A small network was shown many inputs. Here are its activations along a few directions, one row for each input.
Each table varies a few parts of the input and shows all the possible inputs, shuffled.
A made-up example of a description, with smaller parts first: one of 5 places around a ring, together with either a single point or one of 11 places along a line or (one of 2 separate values, together with one of 6 places along a line).
Shared parts are said once, and a part with two or three values counts as separate values.
In the rows, zero is written as 128.

Other details of the inputs vary at random and push rows far along two fixed directions, the same in every table; ignore that.
These rows show it; all are for the same input, with only those details redrawn:
121 155 105  94 121 131 157 152  93 153 132 148
136 109 119  89 125 171 137 166 176  81  90 170
 95 130 181 113  93  90 139 117 122 151 101 123
132 112 121  90 122 163 138 161 168  89  93 165
121 155 104  94 121 130 157 152  92 154 132 148
124 154 101  92 123 136 156 155  96 148 130 151
132 111 123  90 122 164 138 161 171  87  91 165
 95 130 181 113  94  90 139 117 121 151 102 123

Table:
r1: 128 148 105 168 169 127 139 170  87 136 152 118
r2: 119 103 168 131 103 108 107 104 139 147 124  74
r3: 139 104 105 168 162 143 106 151 142  45 119 139
r4: 119 161  99  87 131 154 107 116  99 163 154 140
r5: 114 145  91  94 150 122 135 129 111 162 158 141
r6: 172 161 124 155 146 128 128 147  84 139 168 147
r7: 135 101 101 109 135 180  85  96 176  53 149 132
r8:  96 117 172 109 120 106  88  78 147 152 132 102
r9: 187 103 167 145 157 179 124 165 189  73 118 158
r10: 117  99 145 207 121  88 134  79 135 138 121 116
r11: 112 108 165 192 136  93 143  93 140 171 101 114
r12:  93 114 162 130 116  93 124 100 153 146 139 105
r13: 149  97 126  87 125 187  99 147 176  92  85 144
r14: 118 145  78 118 136 125 132 106  99 124 180 131
r15: 138 147  92 167 147 148 163 127 100 173 120 149
r16: 120 102 156 132  98 103  96  77 123 113 132  78
r17: 141 130  84 184 155 141 165 137 119 166 146 133
r18: 133 107 103 112 129 171  81 114 181  73 143 133
r19: 122 122 156 144  90  86 119  96 138 128 114  87
r20: 145 157  93 103 134 131 150 137 104 158 131 117
r21:  99 135 191 162 138  96 121 131 107 144  96 113
r22: 121 155 105  94 121 131 157 152  93 153 132 148
r23: 125 151  89 176 159 115 120 164  78 119 151 122
r24: 137 134  71 191 144 127 148 131 105 157 146 137
r25: 140 167 100  99 121 141 151 137  95 159 119 130
r26: 112 155  98  89 135 132 136 131 104 160 147 152
r27: 149 153  76 123 120 125 144 111  92 123 155 108
r28: 138  97 117  94 137 160 133 163 189  79  96 157
r29: 127 144  93 116 124 125 160 155 104 149 156 123
r30: 105 115 155 139  91  81 128  94 128 108 129 105
r31: 152 122 202 171 121  92 111  94 123 110 136 126
r32: 102 117 157 142  89  78 123 113 133 124 124 106
r33: 139 108 124  98 132 145 105 130 143 130 115 112
r34:  92 119 153 137 106  84 107  93 142 131 140 109
r35: 103 122 185 171 154  86 118 131 117 137 105 104
r36: 142 138  78 119 122 135 112 131  89 143 162 103
r37: 157 101 118 117 123 168 133 146 198  79 100 121
r38: 131 101 116 105 138 178  94 120 195  89 139 127
r39: 170 173 151 128 151 151 145 150  76 157 140 163
r40: 152 114 241 155 138 108 114 115 155 125 100 129
Question: Describe the family of inputs behind these rows.
Answer: one of 5 places along a line, together with either one of 3 separate values or one of 5 places around a ring
Question: Changing only the place on the line of 5 turns r28 into r22. The same change can be made to r20. Which row results?
Answer: r25
Question: Changing only the place on the line of 5 turns r2 into r36. The same change can be made to r12. Which row results?
Answer: r34
Question: Which other rows agree with r16 in the place on the line of 5? List them by row number.
Answer: r3, r7, r10, r14, r27, r30, r31
Question: A walk changes only the place on the line of 5. It starts at r15 and steps to r11. List the rest of the walk in order.
Answer: r17, r24, r10
Question: Change only the choice among 3 separate values in r40. List by row number the other rows that result.
Answer: r11, r35

Table:
r41: 119 107 169 108 118 149 118 129 165 126  93 142
r42:  95 114 150 146 123  95 111 112 126 138 139 101
r43: 170 141  62 118 133 174 138 142 119 120 156 151
r44:  94 130 170 115 111 109 121 122 120 139 105 125
r45: 113  90 165 170 110 107 140 122 183 114  68 116
r46: 109 168 128 143 125  83 131  76  54 207 160  91
r47: 159 148  75  95 144 172 145 152 124 121 155 144
r48: 144 139 107 146 159 142 138 149 135 113 137 172
r49: 147 140  57 115 133 161 140 152 107 105 157 150
r50: 114  82 195 116 102 108 110 122 195  78  72 125
r51: 134 181 164 182 132  65 132 121  24 199 163  88
r52: 148 130  68 122 162 173 130 152 129 129 165 142
r53: 140 102 153 102 122 138 123 131 173 111  97 137
r54: 131 131 112 103 126 141 130 144 143  93 131 131
r55: 102 118 146 139 120 104 113  94 122 128 122 107
Question: Describe the family of inputs behind these rows.
Answer: either one of 3 separate values or (one of 2 separate values, together with one of 6 places along a line)
Question: Which other rows belong to the same alternative as r45? List them by row number.
Answer: r48, r51
Question: Change only the choice among 2 separate values in r41. List by row number the other rows that result.
Answer: r44

Table:
r56: 164 109 126 101 138 175  93 134 183  68 117 142
r57: 176  83 135 155 168 169 124 158 193  85  93 186
r58: 136  96 128 106 155 170 128 164 207  64  93 181
r59: 144 139 103 101 126 145 146 150 100 113 115 140
r60: 140  92 126 109 148 176  92 159 190  48 120 148
r61: 135  93  95 121 124 171 108 130 189  71 113 161
r62: 150 136  72 113 114 137 144 123 122 140 169 134
r63: 133 188 102 102 141 128 162 128  59 201 163 140
r64: 135 144 103 114 140 157 100 141 112 119 150 138
r65: 158  84 100 108 123 173 114 122 208  60 108 160
r66: 134 158 134 120 102 100 162 136  75 166 145 100
r67: 134 112 130 110 137 185 119 155 189  93  92 181
r68: 135 158 107 103 139 138 114 124  78 142 162 122
r69: 123  84 105 121 146 172 113 161 190  82 101 137
r70: 146 135 106 183 164 131 144 130 101 158 138 115
r71:  60  92 235 168  83  29 107  50 169 119  98  80
r72: 153 150 117 171 163 130 135 131  57 152 181 120
r73:  82 116 229 156  71  56 111  92 126 146  82  93
r74: 127 158  90 122 137 106 154 163  79 132 141 133
r75: 143 136  83 112 131 149 145 141 121 159 145 111
r76: 111 170 101 114 140 121 160 153  64 188 167 147
r77: 111 171 138 108 127 111 151 115  69 194 141 133
r78: 140 105 125 112 158 157  96 149 182  47 122 144
r79: 135 159  79 113 137 130 142 122  79 189 151 109
r80: 158 174  95 177 141 107 152 152  59 166 151 130
r81:  69 102 213 161  88  73  95  76 149 161  85  76
r82: 156  99 109 176 149 186 128 133 207  36 112 156
r83: 112 103 244 139  81  69  90  76 166 131 114  73
r84: 119 122  79 123 128 140 134 137 123 115 155 142
r85: 133 163 123 105 129 130 164 136 102 179 153 135
r86:  76  82 235 149  68  52 100  37 155 133  93  84
r87: 110 144 114 119 127 112 132 108  85 181 133 100
r88: 150 163  94 106 122 132 157 144  72 147 137 128
r89: 108 154  79 129 155 107 144 139  86 167 152 108
r90:  82 104 226 153  79  52 121 109 134 131  90  92
Question: Describe the family of inputs behind these rows.
Answer: one of 5 separate values, together with either a single point or one of 6 places along a line
Question: Changing only the choice among 5 separate values turns r90 into r76. The same change can be made to r59. Which row results?
Answer: r77
Question: Which other rows agree with r60 in the choice among 5 separate values? List them by row number.
Answer: r56, r64, r68, r72, r78, r83
Question: A walk changes only the place on the line of 6. It starts at r75 and steps to r79. List the rest of the walk in order.
Answer: r87, r81, r69, r89
Question: Change only the choice among 5 separate values in r57. List by row number the other rows that result.
Answer: r70, r72, r80, r82
